Each row below holds a small network's activations on one record, seen along a few directions.
Each row is followed by the record's values for the fields Somiv, Nakoz, Kupa, Vazes, Bok.
Other fields move the rows too, some of them a lot.
In the rows, zero is written as 500.
Random noise pushes rows far along 8 fixed directions. That doesn't count. These rows show it; they differ only by the noise:
[596 378 405 429 468 675 369 635 773 703 506 337 503 528 573 437 429 448 282 515 605 462 361 489 472 422]
[348 407 506 596 561 565 503 686 602 467 392 491 505 604 508 545 506 461 608 715 541 673 468 657 673 615]
[628 519 354 506 403 620 392 391 371 557 560 387 672 343 270 377 434 508 428 523 528 485 495 467 345 248]
[558 533 575 738 569 500 630 646 616 238 158 573 380 532 608 607 570 676 748 440 658 775 335 204 750 891]
[321 619 480 444 571 387 559 285 591 485 595 481 581 183 548 643 625 902 698 471 359 579 618 533 672 613]
[829 435 428 623 369 736 392 674 585 384 525 480 560 572 343 418 484 537 336 461 685 545 256 230 416 493]
[413 548 589 647 422 450 500 450 164 605 489 480 579 451 638 457 319 253 667 246 602 541 764 567 313 415]
[403 565 578 752 496 447 389 389 212 491 512 516 518 385 269 419 435 697 647 732 505 698 670 828 526 369]
[495 525 531 528 506 511 432 468 628 588 595 450 484 369 570 528 503 752 522 444 515 537 537 525 561 529]
[575 513 365 516 426 454 382 288 584 449 504 437 573 252 355 469 589 852 179 707 508 664 298 623 506 489]

[298 550 475 386 522 411 662 272 461 387 438 524 620 330 496 641 637 639 659 370 359 584 514 354 591 620]
{Somiv: p1, Nakoz: l4, Kupa: k1, Vazes: w2, Bok: u4}
[527 485 707 757 310 396 455 492 296 309 603 706 458 640 596 554 503 528 310 327 658 694 435 519 367 709]
{Somiv: p3, Nakoz: l4, Kupa: k1, Vazes: w2, Bok: u10}
[567 559 707 606 510 486 553 544 487 563 440 522 349 537 746 531 436 526 704 69 595 470 615 249 499 593]
{Somiv: p5, Nakoz: l4, Kupa: k1, Vazes: w2, Bok: u4}
[292 383 529 552 463 528 551 590 497 328 611 618 636 623 437 627 602 547 509 688 464 682 477 701 620 622]
{Somiv: p2, Nakoz: l4, Kupa: k2, Vazes: w1, Bok: u4}
[558 503 657 551 542 586 513 619 548 633 517 512 372 658 599 493 422 524 696 313 508 371 620 358 550 506]
{Somiv: p2, Nakoz: l1, Kupa: k2, Vazes: w2, Bok: u10}
[608 444 588 616 427 614 425 676 408 491 604 540 511 655 428 452 396 415 529 459 615 490 559 469 440 416]
{Somiv: p2, Nakoz: l3, Kupa: k2, Vazes: w1, Bok: u4}
[404 617 527 630 675 506 516 478 578 485 434 503 392 370 381 568 588 906 844 748 376 526 558 613 847 580]
{Somiv: p3, Nakoz: l3, Kupa: k1, Vazes: w1, Bok: u10}
[402 363 544 444 528 532 434 714 671 443 737 558 518 667 469 564 533 489 439 712 477 581 539 657 593 522]
{Somiv: p4, Nakoz: l3, Kupa: k2, Vazes: w1, Bok: u10}
[625 565 420 481 404 346 495 194 262 418 469 500 543 337 416 429 480 510 245 441 500 542 469 456 287 361]
{Somiv: p5, Nakoz: l4, Kupa: k2, Vazes: w1, Bok: u4}
[668 526 463 343 503 580 445 484 671 447 711 503 494 469 334 499 574 657 428 441 393 328 431 289 502 450]
{Somiv: p1, Nakoz: l3, Kupa: k1, Vazes: w2, Bok: u10}
[367 479 483 442 525 529 620 489 520 512 421 489 577 539 530 580 527 455 675 440 401 508 572 447 580 569]
{Somiv: p5, Nakoz: l1, Kupa: k1, Vazes: w1, Bok: u10}
[502 487 433 395 434 550 522 494 547 496 773 526 647 485 539 556 573 466 367 441 445 392 491 514 393 469]
{Somiv: p2, Nakoz: l2, Kupa: k2, Vazes: w2, Bok: u10}
[671 492 684 683 482 392 300 456 582 519 423 548 132 518 506 413 471 895 170 616 624 566 289 641 542 612]
{Somiv: p3, Nakoz: l3, Kupa: k2, Vazes: w1, Bok: u10}
[471 400 568 489 587 684 495 836 761 473 670 530 447 697 486 605 496 518 734 596 531 534 546 448 671 562]
{Somiv: p4, Nakoz: l2, Kupa: k2, Vazes: w1, Bok: u10}
[612 427 508 460 476 661 415 622 622 500 661 502 499 625 355 480 483 496 438 496 516 483 461 392 460 392]
{Somiv: p1, Nakoz: l4, Kupa: k1, Vazes: w2, Bok: u10}
[519 432 672 550 536 571 398 729 651 606 643 529 347 703 605 511 384 472 538 501 612 549 607 542 525 466]
{Somiv: p4, Nakoz: l4, Kupa: k2, Vazes: w2, Bok: u10}
[491 462 402 593 517 538 563 549 495 242 335 535 611 513 262 541 592 562 566 761 485 715 362 486 656 579]
{Somiv: p5, Nakoz: l3, Kupa: k1, Vazes: w1, Bok: u4}
[624 598 587 759 437 361 526 458 270 461 252 522 384 490 629 385 452 430 426 381 632 538 443 530 384 640]
{Somiv: p5, Nakoz: l1, Kupa: k1, Vazes: w2, Bok: u4}
[560 493 490 560 505 424 497 540 640 588 280 446 360 487 755 478 500 494 333 479 671 589 357 509 518 619]
{Somiv: p3, Nakoz: l2, Kupa: k2, Vazes: w2, Bok: u4}
[544 553 508 528 510 561 566 719 634 538 690 501 600 506 841 603 563 353 594 274 548 330 574 432 473 720]
{Somiv: p2, Nakoz: l1, Kupa: k1, Vazes: w2, Bok: u4}
[434 589 644 758 466 484 522 431 306 489 493 584 489 478 562 509 515 675 666 420 519 642 596 600 504 622]
{Somiv: p4, Nakoz: l1, Kupa: k1, Vazes: w2, Bok: u10}
[386 563 568 491 519 231 481 242 436 691 315 418 382 282 782 484 369 571 419 377 575 621 635 639 462 500]
{Somiv: p4, Nakoz: l3, Kupa: k2, Vazes: w1, Bok: u4}
[562 345 495 522 430 741 386 796 650 581 686 482 567 747 449 437 475 330 326 593 549 385 399 582 482 436]
{Somiv: p2, Nakoz: l3, Kupa: k1, Vazes: w2, Bok: u4}
[541 492 581 677 393 503 401 528 415 495 671 544 501 484 542 472 523 623 366 479 540 521 463 697 410 585]
{Somiv: p1, Nakoz: l1, Kupa: k1, Vazes: w1, Bok: u4}
[649 520 450 240 473 596 554 571 619 255 931 620 642 537 305 598 642 541 547 343 338 246 505 124 453 503]
{Somiv: p1, Nakoz: l3, Kupa: k2, Vazes: w2, Bok: u10}
[515 500 651 614 448 422 391 398 499 479 561 563 387 480 393 497 510 841 455 525 529 655 511 536 546 490]
{Somiv: p4, Nakoz: l1, Kupa: k1, Vazes: w2, Bok: u4}
[594 455 492 626 597 758 406 697 517 485 498 466 439 676 125 409 443 571 726 792 496 534 505 460 644 292]
{Somiv: p2, Nakoz: l4, Kupa: k1, Vazes: w1, Bok: u4}
[571 380 527 418 403 620 392 666 489 510 723 537 545 691 382 412 449 310 298 529 514 366 457 530 358 387]
{Somiv: p1, Nakoz: l3, Kupa: k2, Vazes: w2, Bok: u4}
[437 420 665 470 430 445 460 570 564 486 706 603 457 631 574 580 493 537 468 394 526 547 583 491 481 545]
{Somiv: p4, Nakoz: l1, Kupa: k2, Vazes: w2, Bok: u4}
[648 598 533 749 601 645 508 606 389 417 273 505 355 545 234 405 479 655 841 692 572 555 446 349 672 456]
{Somiv: p3, Nakoz: l2, Kupa: k2, Vazes: w2, Bok: u10}
[371 493 355 335 614 634 535 473 505 588 554 404 655 462 259 498 467 400 796 613 353 455 663 451 550 233]
{Somiv: p4, Nakoz: l4, Kupa: k1, Vazes: w2, Bok: u10}
[638 603 560 625 519 486 481 439 449 455 358 528 346 434 439 448 466 751 607 457 556 516 456 313 569 573]
{Somiv: p3, Nakoz: l3, Kupa: k2, Vazes: w1, Bok: u10}
[500 511 412 493 333 307 477 225 341 446 450 489 641 335 562 485 516 436 71 466 545 612 380 616 314 503]
{Somiv: p2, Nakoz: l3, Kupa: k1, Vazes: w2, Bok: u4}
[491 579 490 459 705 392 547 453 744 742 71 329 225 373 768 441 455 608 541 548 530 465 441 479 727 575]
{Somiv: p2, Nakoz: l3, Kupa: k2, Vazes: w2, Bok: u4}
[630 510 398 459 540 537 356 554 631 814 549 301 463 421 677 369 385 336 300 543 574 343 549 662 356 355]
{Somiv: p4, Nakoz: l1, Kupa: k1, Vazes: w1, Bok: u4}
[471 600 516 493 471 493 621 316 295 514 429 504 582 432 467 509 508 498 691 279 385 393 608 328 466 478]
{Somiv: p2, Nakoz: l1, Kupa: k1, Vazes: w2, Bok: u10}
[787 526 600 610 444 452 384 517 482 415 606 561 446 504 496 495 447 598 390 437 681 634 521 373 391 520]
{Somiv: p4, Nakoz: l1, Kupa: k2, Vazes: w2, Bok: u10}
[468 488 511 451 631 450 608 659 718 449 347 495 381 567 692 599 516 392 618 533 545 584 469 420 647 651]
{Somiv: p5, Nakoz: l2, Kupa: k2, Vazes: w2, Bok: u10}

Which values does each new row have?
[350 413 515 550 437 416 463 459 334 731 232 380 505 559 751 417 293 54 337 435 676 654 563 706 319 390]
{Somiv: p4, Nakoz: l4, Kupa: k1, Vazes: w2, Bok: u4}
[627 607 514 652 587 456 503 486 439 344 312 539 347 489 303 444 563 669 599 652 500 533 411 462 620 556]
{Somiv: p3, Nakoz: l3, Kupa: k1, Vazes: w2, Bok: u10}
[468 431 499 450 519 512 550 664 631 413 551 536 485 607 599 581 538 375 467 552 512 518 466 559 534 612]
{Somiv: p5, Nakoz: l2, Kupa: k2, Vazes: w1, Bok: u10}
[566 560 646 621 500 466 356 386 388 686 439 445 311 440 438 336 388 685 480 447 528 457 558 575 472 376]
{Somiv: p1, Nakoz: l3, Kupa: k1, Vazes: w2, Bok: u4}
[624 539 580 657 539 518 450 613 484 564 399 497 359 581 562 408 365 425 588 424 630 504 545 413 487 500]
{Somiv: p4, Nakoz: l3, Kupa: k1, Vazes: w2, Bok: u10}
[349 413 430 471 515 487 417 469 424 591 453 425 552 512 356 422 452 378 389 788 431 536 538 870 505 323]
{Somiv: p5, Nakoz: l3, Kupa: k1, Vazes: w1, Bok: u4}
[505 468 525 542 510 554 481 575 494 440 529 521 485 552 380 478 548 557 490 652 501 541 437 584 532 488]
{Somiv: p1, Nakoz: l2, Kupa: k2, Vazes: w2, Bok: u4}
[563 547 399 553 427 405 655 365 291 331 139 515 554 466 578 490 472 235 410 317 576 554 355 286 391 631]
{Somiv: p2, Nakoz: l3, Kupa: k1, Vazes: w1, Bok: u10}
[513 596 648 570 656 263 454 423 469 643 278 462 186 449 664 416 327 525 571 521 575 574 670 621 543 440]
{Somiv: p5, Nakoz: l3, Kupa: k2, Vazes: w2, Bok: u10}
[384 495 384 468 506 422 723 525 493 320 230 527 615 481 714 635 589 272 564 438 538 568 377 343 578 798]
{Somiv: p3, Nakoz: l3, Kupa: k2, Vazes: w1, Bok: u4}
[465 603 660 480 587 392 622 466 491 307 581 645 412 456 512 654 541 730 873 273 436 517 674 214 629 679]
{Somiv: p1, Nakoz: l3, Kupa: k2, Vazes: w1, Bok: u10}
[210 432 359 212 538 415 626 289 598 488 405 438 649 349 516 632 600 523 467 579 351 594 466 538 585 539]
{Somiv: p1, Nakoz: l4, Kupa: k2, Vazes: w1, Bok: u4}
[631 548 625 671 495 395 494 503 321 421 317 563 341 568 509 433 381 402 504 469 658 654 545 464 424 470]
{Somiv: p5, Nakoz: l4, Kupa: k2, Vazes: w2, Bok: u10}
[395 438 498 532 478 536 553 605 598 284 679 611 615 566 472 676 619 584 558 572 479 659 449 527 594 695]
{Somiv: p4, Nakoz: l2, Kupa: k1, Vazes: w1, Bok: u10}
[487 501 433 456 490 526 531 505 611 416 513 532 542 511 480 549 605 565 440 523 450 456 343 398 572 652]
{Somiv: p3, Nakoz: l3, Kupa: k1, Vazes: w2, Bok: u10}
[473 439 489 594 457 588 549 661 457 385 437 538 596 626 487 515 480 333 586 485 570 589 474 428 515 597]
{Somiv: p4, Nakoz: l3, Kupa: k1, Vazes: w1, Bok: u4}
[619 548 570 556 421 558 427 531 335 483 823 566 584 477 386 432 458 566 573 363 476 368 685 493 367 362]
{Somiv: p5, Nakoz: l3, Kupa: k2, Vazes: w1, Bok: u4}
[661 573 668 622 477 434 417 442 409 388 661 642 324 525 341 464 531 813 477 452 505 483 521 468 483 473]
{Somiv: p3, Nakoz: l4, Kupa: k2, Vazes: w2, Bok: u10}
[365 402 361 344 652 601 537 587 667 517 252 381 503 578 290 478 542 377 601 831 385 500 388 531 717 430]
{Somiv: p1, Nakoz: l3, Kupa: k1, Vazes: w2, Bok: u4}
